Each row below holds a small network's activations on one input, seen along a few directions.
In each table, some parts of the input vary, and every possible input appears once, in random order.
Descriptions start from the smaller parts, as in this example, which fits no table here: one of 5 places around a ring, together with either a single point or one of 11 places around a ring or (one of 3 separate values, together with one of 6 places along a line).
Shared parts are said once, and a part with two or three values counts as separate values.

A family of inputs:
x1: [ 63  -4  48  11   4   1 -73  39  -8  24 -15]
x2: [-43  -6  -9   1  30  33  97 -12  18 -14 -12]
x3: [-12  -6  64  44  -9  30  32  25 -19  51 -10]
x4: [  7  10  62  23  22  31  48  45 -24  46  -1]
x5: [ 46  17 -27 -18 -20 -49 -76 -20   6 -34  -9]
x6: [-25 -22 -11  27  33  28  77 -47  33 -12 -27]
x7: [ 25  -7  54  45  24  14  39   8   8  52 -25]
x8: [-62 -22  -8  22  -1  33  82 -30  23 -11 -22]
x9: [  8  21 -24 -25 -54 -44 -76  -6  -4 -32  -4]
x10: [ 45  18  47 -14   2   9 -57  72 -26  27  -3]
x11: [-14   6 -60 -51 -11   8  21 -39  -8 -51  27]
x12: [ 25   1  50   6 -30   8 -74  54 -20  29 -12]
x13: [-60 -24 -16  25  43  16  86 -20  26  -1   4]
x14: [-30 -13 -77 -27   1 -19  20 -46  16 -34  32]
x15: [  6 -10 -64 -20  -7   5   2 -70  10 -50  13]
x16: [  8  18 -27 -23  -8 -53 -80  -1 -21 -21  29]
x17: [ 27  34 -20 -45 -21 -34 -69  13 -29 -36  13]
x18: [-11  -6  48  44  34   3  46  32   1  65   7]
x19: [ 26   6  37   4  13 -21 -59  54   1  50   4]
x20: [-31 -10 -67 -27 -44   1  15 -52  17 -48  10]
What do these inputs look like to the network?
> one of 4 separate values, together with one of 5 places around a ring
The inputs of x2 and x13 match in every part but the choice among 4 separate values. If x4 is changed in the same way as x2 into x13, which row does it become?
> x18
Change only the place on the ring of 5 in x12. List by row number the other rows that result.
> x3, x8, x9, x20

A family of inputs:
x21: [  7   6 -14 -10 -35 -40 -83  15  -4  -5   9]
x22: [ 46  20  23 -11  24 -18 -38  36 -18  25  14]
x23: [-12 -13  20  45   0  26  42 -39 -11   0  -6]
x24: [ 27   6 -17 -12   6 -49 -77   7  -6  -1  26]
x25: [-35  -5   5  12  29  18  62   3  16  16  -6]
x26: [ 50  -1 -11 -11 -17   2 -61 -26   8 -42 -30]
x27: [ 31  26  28 -25 -13  -1 -19  44 -23  18  -5]
x28: [-42  -4 -26  -8  20   8  52 -16  16 -10   3]
x29: [-42   1 -21  -2  23  -6  54 -10   8 -18   6]
x30: [-16 -22   5  28   4  33  63 -23  13  14  -5]
x31: [ 11  17  31 -11 -46  -7 -45  46 -13  18 -15]
x32: [-23 -22   3  18  19  36  62 -12  11  13  -3]
x33: [-23 -19 -26   9  -2  22  54 -40  13 -12   6]
x34: [-29 -19 -28  -1  12  24  53 -29  11 -13   7]
x35: [ 37   2  23  12  15 -38 -71  30  -8  32  13]
x36: [ 37  23 -20 -32  16 -30 -44  14 -16  -9  30]
x37: [ 63  -6  34  15  -9  17 -55  -3   7  -8 -47]
x38: [-36 -14 -23  -4  15  17  54 -21  17 -15   8]
x39: [  1  20  -8 -34 -53 -18 -53  21 -11 -13  -3]
x40: [-30 -16   9  14  21  29  61  -4  16  12  -4]
x41: [-20 -11 -12  23  -8  14  31 -57  -9 -26   4]
x42: [ 21  28 -13 -47 -21 -14 -28  20 -21 -14  10]
x43: [-36   0  11  17  31   5  63   9   7   8  -5]
x44: [ 14   2  28  12 -30 -28 -79  37  -5  28  -7]
The inputs of x38 and x40 match in every part but one. If x28 is changed in the same way as x38 into x40, which row does it become?
> x25
What do these inputs look like to the network?
> one of 2 separate values, together with either a single point or one of 5 places around a ring or one of 6 places along a line
Change only the choice among 2 separate values in x31. List by row number the other rows that result.
> x39

A family of inputs:
x45: [ 24   2  37  20  11  25  23  12  -9  16 -24]
x46: [  2   2 -24  -7  15  -8  13 -29  12 -15   3]
x47: [ 39  27  13 -31 -43 -25 -76  47 -15  -3  -4]
x48: [-13 -10 -27   3   1 -17   9 -23  12 -13   4]
x49: [ -6  -8 -15 -13 -33  19  -1 -31   2 -30  -8]
x50: [-12 -22  16  21  19   3  10  11  14  30  -2]
x51: [ 7 -8 18 15 33 13 16  8 16 25 -2]
x52: [ 20  22   7  -7 -38 -37 -89  40 -14  10   3]
x53: [-37   4 -13   1   0  -3  14   1   3 -12   5]
x54: [-24   4 -25  -1 -17 -10  13 -15  10 -11  -2]
x55: [-20   6  -3 -19  -6   3  31   7 -10   7  17]
x56: [-26  -9 -16   6  17 -11  11  -7   5 -14  11]
x57: [ 10 -12 -20   3   1  12  -8 -47   7 -28   2]
x58: [-19  -9 -12   7  13 -13  20  -2  -5  11  28]
x59: [ -8 -25 -21   9 -12   2 -14 -44   5 -23   2]
x60: [  3   1  46  14 -12  21  21  15  -7  20 -24]
x61: [  0   7 -11 -14  15   7  32   5 -11   3  17]
x62: [-19 -11 -19   5 -30  10 -11 -36   3 -21  -4]
x63: [-24  -8  19  16   0  12  13  20  11  32  -8]
x64: [-30   5  -9   3  -4  -5  23   5  -7  13  22]
x65: [  7   6 -27 -18   3   3  22 -15   5 -21  -7]
x66: [ 22  -2  37  37  23  14  16   0   0  19 -12]
x67: [-12  -3  41  34  -8  12  11   8  -5  30 -19]
x68: [  3 -16  36  43   9   4   9   4  -1  25 -12]
x69: [-23   7  -9 -17  -4   5  23   7   2 -21   1]
x70: [ 57  20  10 -16   6 -36 -89  18 -10   4  11]
x71: [ -6   7 -15 -16  19   9  23   1  -2 -23   0]
x72: [-5  3 -8 -3 27 -4 24 -9 -5  9 27]
x73: [-11   2 -12  -4  32  -2  14 -13   5 -16  10]
x74: [ 32   1   8  -8 -11 -48 -96  22 -14  12  10]
x75: [ -9  -4  24  -3  -4  21  24  26  10  22 -13]
x76: [ 14  -7 -23  -8 -12  23   0 -33   0 -34  -8]
x77: [-10   7 -21 -19 -20  -1  22  -9   8 -20  -6]
x78: [ 59  25   7 -37  -9 -22 -79  33 -21   0  -5]
x79: [ 13  -3  15   3  20  25  26  23   8  18 -13]
What do these inputs look like to the network?
> one of 5 places around a ring, together with either a single point or one of 6 places along a line
The inputs of x73 and x71 match in every part but the place on the ring of 5. If x66 is changed in the same way as x73 into x71, which row does it become?
> x45
Change only the place on the line of 6 in x77. List by row number the other rows that result.
> x49, x55, x60, x69, x75
Start at x72 and move only the place on the ring of 5, one step at a time. The first step leads to x58. Which rows follow, in order?
> x64, x55, x61

A family of inputs:
x80: [ 19 -13  27  15   1  14 -19  12   4  17 -16]
x81: [-50  -4 -20   3  32  15  89 -21  13  10  15]
x82: [ 28   1 -15  -7  -9   4 -18 -30   0 -22  -1]
x83: [ 23  -5  15  22   1  -7 -27 -12  -3  12  -1]
x84: [ -8   1 -24 -11 -48   3 -20 -25   3 -28 -11]
x85: [ 1  1 15 -4 15 -4 -9 39  0 23  9]
x86: [-24  10 -33 -33 -34 -18  -9   0  -2 -20  10]
x87: [ 20  -3  -1   6   7  -5 -29 -15   6 -17 -11]
x88: [-6 17 32 -3 -5  1 11 47 -9 27 -3]
x89: [  7   8 -26 -28   8 -14 -10  -1 -10 -17  20]
x90: [-26 -29  -4  34  14  38  77 -45  18 -11 -14]
x91: [  3   7 -14 -14  20 -24 -19  11  -1  -9  10]
x92: [  3   4   3   3  17 -23 -19  18 -11  13  22]
x93: [ 11   3  43  17 -18  19   1  20  -8  22 -30]
What do these inputs look like to the network?
> one of 2 separate values, together with either a single point or one of 6 places along a line
The inputs of x81 and x90 match in every part but the choice among 2 separate values. If x86 is changed in the same way as x81 into x90, which row does it become?
> x84
Start at x93 and move only the place on the line of 6, one step at a time. The first step leads to x80. Which rows follow, in order?
> x83, x87, x82, x84
Change only the choice among 2 separate values in x85. List by row number the other rows that result.
> x80
